These are the activations of a small neural network, seen along a few directions. Each row is one input.
Each table varies a few parts of the input and shows all the possible inputs, shuffled.
Descriptions start from the smaller parts, as in this example, which fits no table here: line(4) and (point or line(9) or (values(3) and ring(5))).
Shared parts are said once, and a part with two or three values counts as separate values.
In the rows, 128 means zero.

Other details of the inputs vary at random and push rows far along three fixed directions, the same in every table; ignore that.

Rows:
R1: [169 169 124 196 150 136 128 200 159 160 205 105]
R2: [114 152  91 146 193 191  78 141 155  71 145 131]
R3: [129 143 119 112  81  82 128 114 103 132  89 151]
R4: [145  10 210 165 100  51 202 118 130 201 135  82]
R5: [101  92 125 178 160 185 126 129 113 122  83 107]
R6: [112 128 106  99 174 197 109  93 156 125 149 107]
R7: [ 99 111 145  76  94 111 142  93  99 121  90 140]
R8: [157  56 184 153  92  62 183 122 132 192 150  97]
R9: [162  88 173 167 130  73 206 147 147 188 170 126]
R10: [219 221 100 103  95  59 132 147 158 161 206 164]
R11: [ 96  83 130 174 161 167 146 107 131 133 105 107]
R12: [ 63  94 142  80 118 162 134  82 103 119  85 118]
R13: [111 143 150  67  86 108 140 128 100 117 119 151]
R14: [207 214  98  95 161 125 141 146 188 156 241 148]
R15: [ 97  80 139 152 188 202 141 126 128 116 104 105]
R16: [116 120 145 109  60  72 128 129  79 125  72 147]
R17: [142 173 123 107 164 169 146 155 155 135 187 145]
R18: [104 151 107 133 142 158 109 127 122  95 118 149]
R19: [127  88 121 158 136 137 115  98 128 139  91  97]
R20: [165  80 193 126 128 114 187 183 150 183 196  96]
R21: [203 181 134 115  73  42 135 190 130 147 173 158]
R22: [ 98 163 110  77 111 120  96 109 106  74 100 178]
R23: [155 148 146  71  92  90 130 156 122 119 155 147]
R24: [ 83 109 114 174 132 164  94  92 122 136 101  79]
R25: [116  91 137 145 152 132 157 111 133 135 119 128]
R26: [125 175 117  77  74  89  87 139 110  84 130 163]
R27: [109 169  73 126 131 139  83  99 117  88  69 156]
R28: [129 184  77  68 150 161  78  87 143  90 139 147]
R29: [ 98 130 112  66  95 105  82  65 111  86  88 148]
R30: [ 88 145 142  26  44  79 128  81  79 108  84 160]
R31: [ 73 147 114  89 105 125  89  99  96  69  80 166]
R32: [139  82 140 205 168 144 153 155 132 148 102 108]
R33: [ 70  67 186 160  54  85 148 126  68 160  68  94]
R34: [203 139 163 124 113  55 172 194 156 159 212 149]
R35: [132 111 138 127 168 179 128 156 146 123 156 103]
R36: [125 200  65 204 204 209 107 142 167 135 173 118]
R37: [129 117 129 129  96  96  98 144 105 102  79 130]
R38: [133  88 117 211 210 218 117 162 152 123 129  77]
R39: [ 92  53 135 192 167 184 146 106 115 142  68  81]
R40: [179 222  47 135 171 144  72 121 172 104 154 156]
Description of these inputs: line(4) and (point or line(9)).
- The inputs of R9 and R31 match in every part but the line(4) part. If R7 is changed in the same way as R9 into R31, which row does it become? => R15
- Change only the line(9) part in R10. List by row number the other rows that result. => R4, R6, R8, R14, R19, R28, R29, R40
- Start at R21 and move only the line(4) part, one step at a time. The first step leads to R16. Which rows follow, in order? => R3, R19
- Change only the line(9) part in R23. List by row number the other rows that result. => R2, R20, R21, R26, R34, R35, R37, R38

Rows:
R41: [105 102 123 169 164 155 112 131 132 124  88 107]
R42: [163 137 110 175 164 138 147 161 147 142 137 133]
R43: [137 186  99  59  87  91  99  94 131 103 150 163]
R44: [163 110 152 106 112  98 154 124 131 152 153 126]
R45: [112  76 177 130 109 117 186 137 106 147 117 126]
R46: [151 147 145  93 100 107 147 134 131 168 165 121]
R47: [160 139 129 161 154 153 126 174 143 130 171 122]
R48: [157 143 135 147 101  64 142 131 131 156 143 143]
R49: [114  85 165 114  98 107 158 118 126 171 135  92]
R50: [163 216  65 112 143 146  68 128 145  86 153 159]
R51: [133 180 102 122 163 169 137 137 140 110 162 158]
R52: [122  47 163 168  99  94 146 112 116 155 100  84]
R53: [166 133 127 122 172 156 140 151 161 146 167 117]
R54: [127  91 123 156 159 166 104 133 128 117  94  98]
R55: [141 199  97  92  86  89 108 139 111 107 106 176]
R56: [133 145 130  90 120  93 131 122 131 130 129 155]
R57: [151 134 128 166 157 143 128 179 155 123 173 121]
R58: [102 132 112 139 144 180  81 125 111  86 106 115]
R59: [149 148 120 173 164 132 134 158 151 145 152 123]
R60: [138 118 163 116 112 107 182 158 122 142 146 150]
R61: [161 221  63 115 140 147  67 121 146  91 155 157]
R62: [155 111 139 150  92  77 140 122 134 159 143 113]
R63: [ 98  63 157 130 162 189 132 132 123 112 111  99]
R64: [159 111 151 113 104 100 154 108 132 163 152 121]
R65: [109  66 153 150 177 180 145 144 148 124 144  97]
R66: [107 127  90 145 149 162  76 103 133  87 101 115]
R67: [125 124 156 118 108  94 165 126 128 177 147 122]
R68: [136 124 159 151 102  79 150 154 116 149 142 133]
R69: [145  86 140 171 161 157 130 153 139 145 117  86]
R70: [161 130 139  91 113  85 146 140 146 145 163 136]
R71: [125  86 142 144 170 164 145 131 153 144 147  89]
R72: [169 135 119 140 169 157 140 125 161 147 178 119]
R73: [119  78 131 208 167 148 139 110 142 155 112  92]
R74: [168 144 122 158 156 147 125 165 148 142 161 110]
R75: [ 98 118 115 129  81 108 115  83  90 115  62 138]
R76: [ 99 147  98 134 139 183  76 114 120 111  99 104]
R77: [130 116 132 190 157 157 154 156 127 136 133 119]
R78: [104 100 137  68 103 127 105  99 103 105  80 127]
R79: [ 86 118 134 124  87 123 118 126  80  97  71 144]
R80: [ 98 138  91 120 163 179 112  87 123  93  96 143]
R81: [131 192  84 154 148 160 116 142 138 134 138 139]
R82: [139 195  96 100  90  72  94 116 119 105 123 176]
R83: [ 91 111 123 144 157 185 146 108 124 142 106 107]
R84: [124 153 137 126  99  89 121 150 113 120 131 154]
R85: [147 140 121 110  95  82 108 141 128 122 125 136]
R86: [135 150 118 103  99 102 149  96 120 139 128 156]
R87: [ 96 115 138  66  99 134 104  99  99 104  88 122]
R88: [100  92 131 165 149 167 107 140 126 106 117 100]
R89: [102 139  87 110 149 174  86  72 142  96 121 124]
R90: [146 164 123 135 175 149 144 154 160 131 190 151]
R91: [132 113 134 151 172 165 169 138 142 147 137 117]
R92: [103 146  79 155 149 169  96  98 119  95  84 137]
R93: [159 138 137 107 119  95 170 141 133 150 143 154]
R94: [ 90 112 125  98  95 119 131  74  95 115  75 143]
R95: [117  53 168 167 118  93 151 134 113 156  83 101]
R96: [157 139 155  89 106 106 149 155 128 137 176 143]
R97: [122 109 153 116  93 114 115 152 100 110 107 128]
R98: [105 143  81 152 154 170  97 105 118  89  83 139]
R99: [ 87 112 130  92 107 110 114  77 103 108  83 142]
R100: [144 141 155 138 104  78 144 171 124 137 147 151]
R101: [ 98 114 124  73  91 110 103  79 110  97  97 133]
R102: [163 138 115 161 159 133 124 164 164 140 159 110]
R103: [143 172 109 105 162 175 111 137 146 106 176 139]
R104: [136 155 126  88 112 108 149 130 123 132 121 157]
R105: [ 88  67 169 102  97 118 138 107 104 123 109 104]
R106: [127 204  95  84  69  89  81 126 121 117 138 145]
R107: [143 120 157 150 101  94 164 174 112 140 131 145]
R108: [ 79 104 143  74  93 127 108 105 102  92 103 130]
R109: [157 159 106 148 172 139 143 115 168 153 180 140]
R110: [153 150 118 119  88  96 107 110 121 130 125 133]
R111: [ 79 127 121 116 167 181 107 116 128  83 109 140]
R112: [149 142 145 102 122  84 155 140 141 155 149 145]
R113: [153 144 144 130  90  79 134 159 126 137 166 132]
R114: [ 99  67 160  94 105 113 134 109 116 132  92 101]
R115: [ 93  70 136 158 166 161 138  86 131 136 100 103]
R116: [ 85 169  86 141 146 168  77 110 124 109  98 125]
R117: [159 133 135 149 124 104 135 161 144 149 159 111]
R118: [111  74 177 127 120 101 169 122 119 161 114 108]
R119: [116 123 134 135 100 110 136 134  99 128  88 131]
R120: [139 143 132 147 176 150 153 146 155 140 181 133]
- What is each input in this table made of? => values(2) and line(4) and (point or line(9))
- The inputs of R77 and R51 match in every part but the values(2) part. If R59 is changed in the same way as R77 into R51, which row does it become? => R118
- The inputs of R102 and R114 match in every part but the values(2) part. If R113 is changed in the same way as R102 into R114, which row does it become? => R105
- The inputs of R74 and R87 match in every part but the values(2) part. If R66 is changed in the same way as R74 into R87, which row does it become? => R101
- Which other rows agree with R118 in the values(2) part and the line(4) part? List them by row number. => R56, R67, R90, R99, R109, R111, R112, R115, R120
- Start at R83 and move only the line(4) part, one step at a time. The first step leads to R67. Which rows follow, in order? => R49, R46
- Which other rows agree with R79 in the values(2) part and the line(4) part? List them by row number. => R42, R55, R75, R77, R81, R92, R98, R107, R119
- Change only the values(2) part in R64. List by row number the other rows that result. => R110
